m =
-75; 32; 13; -23; 25; -7; -39; -53; 42; 57; 39; -39; 17; 10; 34
62; -32; -7; 15; -45; 14; 52; 22; -46; -22; -25; 29; -18; 11; 1
Indices start at 0.
(0, 0) -> -75
(1, 12) -> -18
(1, 4) -> -45
(1, 10) -> -25
(1, 1) -> -32
(1, 3) -> 15
(0, 14) -> 34
(0, 5) -> -7
(0, 2) -> 13
(1, 11) -> 29
(0, 8) -> 42
(1, 2) -> -7
(0, 13) -> 10

data =
[[26, 3, 4, 11],
 [62, 25, -8, 31],
 [-26, 30, -37, -5],
 [-22, 17, -23, -6]]
data[-4, -4]	26
data[2, -3]	30
data[-1, -2]	-23
data[0, -2]	4
data[0, 1]	3
data[:, 3]	[11, 31, -5, -6]
data[2, 0]	-26
data[-1, -4]	-22
data[:, 2]	[4, -8, -37, -23]
data[:, 1]	[3, 25, 30, 17]

grid =
-22; -14; -15; 39; -8; 12; -28; 4; 23; 16; 50; -16; -20
-63; -19; 22; -5; -12; 8; -12; -9; 6; -7; -18; -28; -31
-7; 43; 2; -4; -21; 40; -21; -46; -11; -2; -19; 17; 7
39; 12; 17; -26; 11; -1; 4; 24; 49; 25; -25; -8; -20
-25; 34; 4; -42; -7; -30; -4; -25; 5; -30; -27; 22; -12
36; 4; 4; 27; 21; 29; -29; 4; 5; 47; -12; 1; 27
27; 3; -29; -6; 7; -48; 13; 0; 8; 11; 7; 34; 42
-25; -36; 26; 17; 8; -21; 2; 7; -6; 40; -43; -21; 7
1; 12; 8; 0; 9; 58; -41; -3; -8; -15; -20; -26; -24
grid[0, 0] => -22
grid[6, 9] => 11
grid[8] => [1, 12, 8, 0, 9, 58, -41, -3, -8, -15, -20, -26, -24]
grid[3, 10] => -25
grid[0, 12] => -20
grid[4, 11] => 22
grid[6, 0] => 27
grid[5] => [36, 4, 4, 27, 21, 29, -29, 4, 5, 47, -12, 1, 27]
grid[7] => [-25, -36, 26, 17, 8, -21, 2, 7, -6, 40, -43, -21, 7]
grid[2, 4] => -21
grid[8, 8] => -8
grid[5, 12] => 27
grid[1, 1] => -19
grid[2, 7] => -46
grid[7, 6] => 2
grid[7, 5] => -21
grid[2] => [-7, 43, 2, -4, -21, 40, -21, -46, -11, -2, -19, 17, 7]
grid[5, 4] => 21
grid[0, 3] => 39
grid[7, 4] => 8
grid[5, 1] => 4
grid[3, 7] => 24
grid[1, 12] => -31
grid[1, 10] => -18
grid[1, 4] => -12
grid[3, 4] => 11
grid[3] => [39, 12, 17, -26, 11, -1, 4, 24, 49, 25, -25, -8, -20]
grid[7, 7] => 7
grid[0, 7] => 4
grid[6] => [27, 3, -29, -6, 7, -48, 13, 0, 8, 11, 7, 34, 42]
grid[8, 7] => -3
grid[:, 5] => [12, 8, 40, -1, -30, 29, -48, -21, 58]
grid[:, 12] => [-20, -31, 7, -20, -12, 27, 42, 7, -24]
grid[3, 1] => 12
grid[0, 2] => -15
grid[:, 6] => [-28, -12, -21, 4, -4, -29, 13, 2, -41]
